Each row below holds a small network's activations on one input, seen along a few directions.
Each table varies a few parts of the input and shows all the possible inputs, shuffled.
Descriptions start from the smaller parts, as in this example, which fits no table here: one of 2 separate values, together with either a single point or one of 11 places along a line or (one of 4 places along a line, together with one of 8 places around a ring).
Shared parts are said once, and a part with two or three values counts as separate values.

Other details of the inputs vary at random and push rows far along two fixed directions, the same in every table; ignore that.

A family of inputs:
R1: [  7 -30  -7  -1  10   1  22   4  -9  24  -7 -10]
R2: [  6 -32 -15   3   7   6  23 -11  -7  32 -24 -12]
R3: [ -8  18 -42   3  -5  24 -18  45  12  35 -15 -20]
R4: [  4 -14  19   1   8 -10   9 -11  -4 -13  17   8]
R5: [  0  -1  18   0   3  -4  -1  -2   1 -13  17   9]
R6: [ -5  30 -17   3  -9  -5 -28  23   6 -11  12  -2]
R7: [  8   2   8   0   0 -19  -2  -4  -2 -15  18   4]
R8: [ -1  42  -4   3 -12  11 -28   6  21  -8   0   1]
R9: [  5 -35   0   4  13  15  21   2  -7  26  -9  -7]
R10: [  4  -4 -20   0   4  25   7  25   4  35 -13 -18]
R11: [-10  32  -5  -5 -11   1 -21   8   9 -14  -2   6]
R12: [ -7  10 -14   2  -5 -10  -8  -3  -2  -2  -4  -1]
R13: [ -6  14   2  -5  -3  -6 -13  12   2 -20  13   7]
R14: [ -4  -4   9  -1  -1   0   3 -13  -2  -4  -4   7]
R15: [  3  -1   6  -1   0  -6   6 -14  -1  -2  -4   1]
R16: [  2  -6 -19   1   6  24   5  26   7  34 -16 -18]
R17: [  0 -35   1   1  14  16  22   4  -5  26  -8  -6]
R18: [-10  -5 -24  -3  -1  24   3  15   3  29 -29 -10]
R19: [ -4  -3   8  -4   1 -10  -3   3  -7 -21  13   9]
R20: [ -7 -18 -12  -5   7  12  10  19  -4  20 -11  -6]
R21: [ -7   0   5  -4  -3  -8   1 -10  -5 -13  -2  10]
R22: [  6  17   1   0  -4 -11 -12   6   5 -16  17  -1]
R23: [ -5 -27 -14  -2   9  21  14  20  -3  30 -17 -11]
R24: [ -6 -34  -7  -4   8  13  24  -4  -9  30 -28  -6]
R25: [  7  -9  10   0   0 -23   9 -27  -8 -12   4   7]
R26: [  7   0  12   0   2  -8   2  -3  -6 -13  16   2]
R27: [ -3  17  10  -3  -2  -3 -15   9   6 -18  16   9]
R28: [ -6 -15 -10  -1   1  18   7   3  -2  21 -24  -6]
R29: [  7  -9  11   1  -1 -20   8 -26 -10 -15   5   5]
R30: [  4  -8  16   0   0 -15  10 -24  -6 -13   3   6]
R31: [ -4  -1  -3   3  -3 -20  -2 -15 -10 -13   3   5]
R32: [ -5 -19  12  -3   2  -9  13 -18 -10  -6  -5   8]
R33: [  9 -12  14   1   3 -25   7 -13  -9 -18  20   7]
R34: [  6   5   6  -1  -3 -17   2 -17  -3 -11   3   4]
R35: [  3  19 -38   3  -5  33 -14  44  18  40 -19 -25]
R36: [  3 -33  -8   3   8  15  25  -9  -8  31 -27 -12]
R37: [  3  15   8   2  -2   1 -11   7   9 -10  15   4]
R38: [  5  34  -9   3 -10   2 -25  21  12 -11  12  -5]
R39: [ -6  19  -3  -4  -4   6 -18  22   9  -6   6   1]
R40: [ -5 -18 -22   2   6   2   8  16  -7  23  -7 -11]
R41: [  0  39  -2   3 -12  11 -24   5  19  -6  -1   2]
R42: [  7 -14  15  -2   7 -14  15 -11 -11 -10  16   3]
R43: [ -5 -11  13  -4   0 -15   7 -20 -13 -21   2  13]
R44: [ -3  -8  20  -2   1 -14   6 -26  -7 -21   6  14]
R45: [  2  44 -16   1 -15   5 -28  11  18  -5  -2  -6]
R46: [ -1 -17  19  -3   5 -14   6  -7 -12 -22  15  11]
R47: [  4  40 -12   3 -15   0 -26   6  16  -7  -1  -3]
R48: [  5 -33  -4   1  12   9  24   5  -7  26 -10 -11]
R49: [ -1 -16  18   1   4  -4  14 -23  -6  -4  -1   9]
R50: [  8 -39 -13   4  11   8  22   5 -10  31 -13 -14]
R51: [  5 -11  12  -3   4 -12  17 -24 -10  -3   0   4]
R52: [  6 -22  14   2   8  -9  14  -9 -10  -7  10   1]
R53: [ -5  36   0  -1  -9   8 -29  23  16 -16  14   4]
R54: [ -3  30   4   3  -9  10 -21   0  13 -12   1   5]
R55: [  4   8   8  -1  -3  -8   2 -16  -2 -10   4   2]
R56: [  6   2  12  -3   3 -12   4  -3  -4 -11  16   3]
R57: [ -4  41  -5   1 -10  15 -35  28  19 -13  11   1]
R58: [ -3  23   9   1  -6   3 -14  -7  10 -15   4   8]
R59: [  5  -1  12   0   3 -10   2  -3  -1 -15  15   2]
R60: [  3  -1 -26   2  -3  20   5  10   5  35 -27 -18]
R61: [  9 -15  11   1   5 -22   9 -13  -9 -14  17   4]
R62: [ -1 -16  20  -3   7 -13   7 -10  -8 -18  17  11]
R63: [  1 -19 -11   5   5  26  13  -1   1  34 -26 -11]
R64: [  5   7  10   0  -3  -8   1 -18  -4 -13   4   4]
R65: [ -3 -35  -2  -3  10   9  20   8 -10  20 -10  -4]
R66: [ -2  27   5   0  -3   7 -20  17  15  -9  13   4]
R67: [  2  28   4   1  -4   5 -20  14  15 -10  14   3]
R68: [  2  20   2   1  -6  -1 -10  -6   7 -10   0   0]
R69: [ -1  -5  24  -1   3 -13   7 -27  -4 -17   7  15]
R70: [  2 -21  19   1   9  -3  11  -8  -7  -8  12   7]
R71: [ -6 -28  -4  -3   6  10  18  -7  -8  20 -22  -4]
R72: [ -6  37  -4   1 -13  13 -28   8  15 -11  -2   4]
R73: [ -5 -13   1   2   0 -25   9 -21 -14  -9   2   7]
R74: [ -5 -10   4   0   1 -28   8 -23 -14 -13   5   9]
R75: [-5 13  3 -3 -4  5 -8 -3  6 -3 -5  5]
R76: [  0  31 -33   1 -10  37 -15  28  19  37 -27 -21]
R77: [ -4 -17  14  -5   5 -17   9  -5 -12 -19  14  12]
R78: [ -1  41  -5   2 -11  12 -25   8  20  -3  -3   1]
R79: [  7   2   4   4  -4 -15  -1 -19  -4 -13   3   4]
R80: [ -5 -19 -21   1   7   1  10  16  -8  25  -8 -10]
Each input here is: one of 2 separate values, together with one of 4 places along a line, together with either a single point or one of 9 places along a line.
Q: Changing only the place on the line of 4 turns R13 into R20. The same change can be made to R12. Which row results?
A: R74
Q: Changing only the place on the line of 4 turns R17 into R66. The same change can be made to R22. Which row results?
A: R1
Q: Change only the place on the line of 9 in R68. List by row number the other rows that result.
A: R2, R8, R18, R44, R45, R55, R58, R71
Q: Change only the choice among 2 separate values in R52. List by row number the other rows that result.
A: R36
Q: Change only the place on the line of 4 in R39. List by row number the other rows that result.
A: R23, R46, R65
Q: Change only the choice among 2 separate values in R67. List by row number the other rows that result.
A: R78
Q: Change only the place on the line of 4 in R18. List by row number the other rows that result.
A: R11, R21, R43

A family of inputs:
R81: [ -8  15 -10  -1  -8  18 -11   5   6   2 -20  -1]
R82: [  5  17  13   4  -2  -2 -15   1   8 -20  23   8]
R83: [  2  17 -13   7  -5  18 -11   0  11  14 -13  -5]
R84: [-10 -22   8  -1   6  -2  18 -19 -10   7 -12   7]
R85: [ -1  13 -29   2  -5   4 -11  12   7  15 -14 -13]
R86: [  7  31  14  -7  -9  -5  -6 -15  10 -17   2   5]
R87: [  0  19  -4   0  -3 -11 -17  18   6 -16  18   0]
R88: [  0  -8 -43   5  -1  32   7  20   5  56 -37 -28]
R89: [  6 -33   1   7   6  -2  23 -23 -12  18 -14  -6]
R90: [  9 -56   0   6  18  11  34  -2 -14  34 -12 -12]
R91: [ -8 -17  30  -4   9 -17  10 -15 -11 -23  21  18]
R92: [ -4  32 -24  -3 -13  -8 -20  16   3  -3  -2  -6]
R93: [ -7  20   0  -3  -7  17 -21  20  10 -12   1   2]
R94: [ -6  25 -10   1 -10  12 -20   7  15   3 -11   2]
R95: [ -1 -26  28  -3   9 -20  11 -18 -11 -21  20  19]
R96: [  7  27  24  -7  -3  -5  -8   2   9 -27  22   7]
R97: [  6 -33  -1   3  10  -3  21   1 -11  13   4  -7]
R98: [  2 -21  14  -6   6 -35  14  -9 -21 -23  24  10]
Q: What do these inputs look like to the network?
A: one of 2 separate values, together with either a single point or one of 8 places along a line
Q: Changing only the choice among 2 separate values turns R85 into R87. The same change can be made to R81. Which row results?
A: R93

A family of inputs:
R99: [  2   4 -19  -1   2  13   2  27   5  19  -6 -15]
R100: [  1   9 -26   2  -3  25  -8  20   7  28 -22 -11]
R101: [  1 -11  22   0  -1 -25   8 -30  -8 -19   6  12]
R102: [ -4  39   3   2 -15  -7 -33   3  10 -34  19   8]
R103: [ -3 -30  -6   1  10   6  27 -18  -5  29 -24  -4]
R104: [ -2  -9 -21   5   2  23   1   8   1  27 -26 -12]
R105: [ -5  40  -1   4 -12   1 -23  -7  13 -17   1   4]
R106: [ 11 -24  45   5  13   1  13 -21   0 -18  25  16]
R107: [ -2  38  -2   1  -8  -8 -29  19   9 -22  25   6]
R108: [  3  -8  18  -1   2 -22  13 -35 -11 -17   7  14]
R109: [  0 -16  17   0   5 -27   9 -12  -8 -22  18  12]
R110: [ -2 -17  18   0   8 -27   7 -11 -12 -20  23  12]
R111: [  0  14 -21   2  -9  24  -8  17   9  30 -23 -12]
R112: [ -1  23 -14  -1 -10   9 -18  16   9   1   2  -2]
R113: [  3 -17  17   0   5 -25  13 -14 -14 -21  20  13]
R114: [  4  31  -2  -3 -12   0 -16   7  10  -7   2  -5]
R115: [  4  36  10  -5 -13 -20 -23   1   8 -40  30   8]
R116: [  4  38 -20  -2 -10  16 -26  27  17   4  -7 -12]
R117: [  3 -26 -12  -2  13   8  18  16  -9  29  -6 -16]
R118: [ -3 -17  18   2   8 -24   6 -13 -16 -25  22  11]
R119: [ -2 -34  -4   4   5   9  23 -15 -13  26 -24  -9]
R120: [ -1  37 -19   1 -11  15 -31  21  21   3 -11  -4]
R121: [ -9 -42  14 -14  15  26  34   2  -9  25 -24   3]
R122: [ -3 -42  -7   4  13   7  26   1 -14  22 -13  -8]
R123: [  2   3 -18  -2   1  18   8   7   6  29 -21 -16]
R124: [  0 -20   9  -2   2 -16   8 -15  -6 -11   8   8]
Q: What do these inputs look like to the network?
A: either one of 2 separate values or (one of 4 places along a line, together with one of 6 places along a line)
Q: Change only the place on the line of 4 in R115. List by row number the other rows that result.
A: R102, R112, R124

A family of inputs:
R125: [  3  35 -11   0 -10   1  -9   3   9   4 -13 -14]
R126: [ -1   9   2   4   1  18 -12  10  15   2  -8   4]
R127: [  5  17   0  -3 -10 -15  -3  -9   6 -12   2  -5]
R128: [  4  18  30  -6  -5 -14  -6 -10  11 -36  25  11]
R129: [ -1  25  16  -2   0   8  -4  -9   9 -12   4   7]
R130: [  5   5  -4  -3   1 -17  -1  -3   1  -5   1  -6]
R131: [ -1 -38 -15   4  11  32  17  22  -4  54 -20 -12]
R132: [-5  7  1  5  7  4 -9 18  6 -9 21  4]
R133: [ -7   9  -7   9  -1  21 -22  22   7  -3   4  -1]
R134: [ -2  10  17   6  -4  -3 -17   4   8 -21  15  12]
R135: [  0 -11  19   1   8 -10   4  -5  -4 -15  22  11]
R136: [ -2 -41   6   2  13  20  16 -13  -7  18 -20   1]
R137: [  8 -48  19  -1  21 -15  33  -2 -26  -5  26   2]
R138: [ -2  17 -20   8 -12   0 -20  13   8   3  -6  -5]
R139: [  2   5  18  -3   0 -30  12 -41 -11 -23   8  13]
R140: [  0  18  -1  -1 -13 -12  -8 -17   4  -6   0   6]
R141: [  3  18  22  -4   0   3  -1  -4   8 -11   4  -2]
R142: [  0   6  16   1 -12 -25  -6 -43  -7 -38   8  17]
R143: [ 11 -16  29  -5   7 -22  10  -2 -14 -28  35  10]
R144: [  1 -29 -16   2  10  -9  17   9 -12  19  -1 -18]
R145: [ -2   9  11   1   3  -7 -10  18   4 -21  30   0]
R146: [ 13 -30 -15  -5   9   7  39  -6 -17  40 -27 -20]
R147: [ -6   5  -4   5   2  11 -12  25   5   8  13   1]
R148: [  1  -2   7   3  -9 -19   5 -30  -3 -17  -3  10]
R149: [ -5   7  11   9  -1  -3 -15  12   6 -22  20  11]
R150: [  1 -41  21  -4   9   3  31 -25 -10  13  -5   9]
R151: [  4  15   4  -3   2  12 -12  21  17   2   2  -7]
R152: [  0  14  15  -1   0   1 -14   1   9  -9  10  13]
R153: [ 15 -51  27  -8  14  -6  44 -20 -20   2   7   5]
R154: [ -2   5   9   3  -6 -12   2 -39 -10 -17  -8   8]
R155: [  0  11 -18   3  -8  -4 -14  11   3  13  -1  -5]
R156: [  1 -40  17  -4  13   5  34 -23  -8   9  -3   6]
R157: [  3  10 -16   0  -5  -7 -10  17   4   5   2 -15]
R158: [ 15 -54  13  -6  21   4  41  -2 -18  21  -2  -2]
R159: [ -6  10 -42  13  -7  21 -15  35  11  31 -22 -19]
R160: [ -2  11  26   1  -8  -4  -8 -19   9 -30  11  18]
R161: [ -1  24 -17   1  -8   0 -20   6  11  10  -7  -2]
R162: [  0  11  -8   2  -3 -16 -10   0   0 -10  11   1]
R163: [  3  20  15  -2  -3 -38 -12 -27  -1 -43  25  18]
R164: [ -4  -1 -28   7  -8  15 -13  11   1  21 -21 -13]
R165: [ -1 -36  -9   6   6   7  36 -25 -14  37 -39  -9]
R166: [ -4  13 -39   5  -7  30 -19  16  12  32 -36 -16]
R167: [  0  19  -5  -1   3  21 -14  18  19   6   0   0]
R168: [ -1  25   3   0 -10 -11  -6 -20   0  -4  -5   4]
R169: [-32 -47 -16 -26   9  -9  35   8 -33  16 -33   5]
R170: [ -8  12 -21   3  -6  51 -15  17  19  30 -32 -12]
R171: [  1   9   0  -2   1  11 -12  28  11   4  10 -10]
R172: [  9 -43   2  -1  15 -31  32 -10 -29  -3  18  -4]
R173: [ 14 -47 -17  -6   9   6  43  -5 -17  40 -25 -18]
R174: [ -1  28  34   2  -7  -8 -12 -24   7 -38  12  19]
R175: [  9  19 -24  -2  -8   0 -14  27   2   6   6 -14]
R176: [ -2  14 -38   6  -6  25 -14  22  16  34 -34 -15]
R177: [ -1  10  29  -3   0  -4   0 -23   0 -15   8  14]
R178: [-35   9  15 -26  -1  -8  -9  21  -8 -38   5  24]
R179: [ -5   5  -9   9  -5 -13 -16  -3  -6 -17   8   2]
R180: [ -5  10 -24   6   1  -4  -9  16   2   4   7  -8]
R181: [ 13  15 -20  -4  -2  -2  -6  17   2   6  -1 -10]
R182: [ -5   9 -21   7  -4  -6 -13  16   0   9   6  -5]
R183: [ -4  12  -4   5  -5  22 -24  16  10  -1  -2   0]
R184: [ -2  27 -20  -1 -11   5 -11   0  14   4  -8  -5]
R185: [11 24  5 -6 -2 19 -2 18  8  6  0 -7]
R186: [ -1 -36  30   0  12   2  27 -43 -18  -6  -8  11]
Q: Changing only one part turns R168 into R177. The same change can be made to R162. Which row results?
A: R135
Q: Changing only one part turns R185 into R146. The same change can be made to R152. Which row results?
A: R161
Q: What do these inputs look like to the network?
A: one of 2 separate values, together with either a single point or (one of 5 places along a line, together with one of 6 places along a line)
Q: Change only the choice among 2 separate values in R176. List by row number the other rows that result.
A: R126
Q: Change only the place on the line of 6 in R182. List by row number the other rows that result.
A: R144, R159, R172, R179, R180
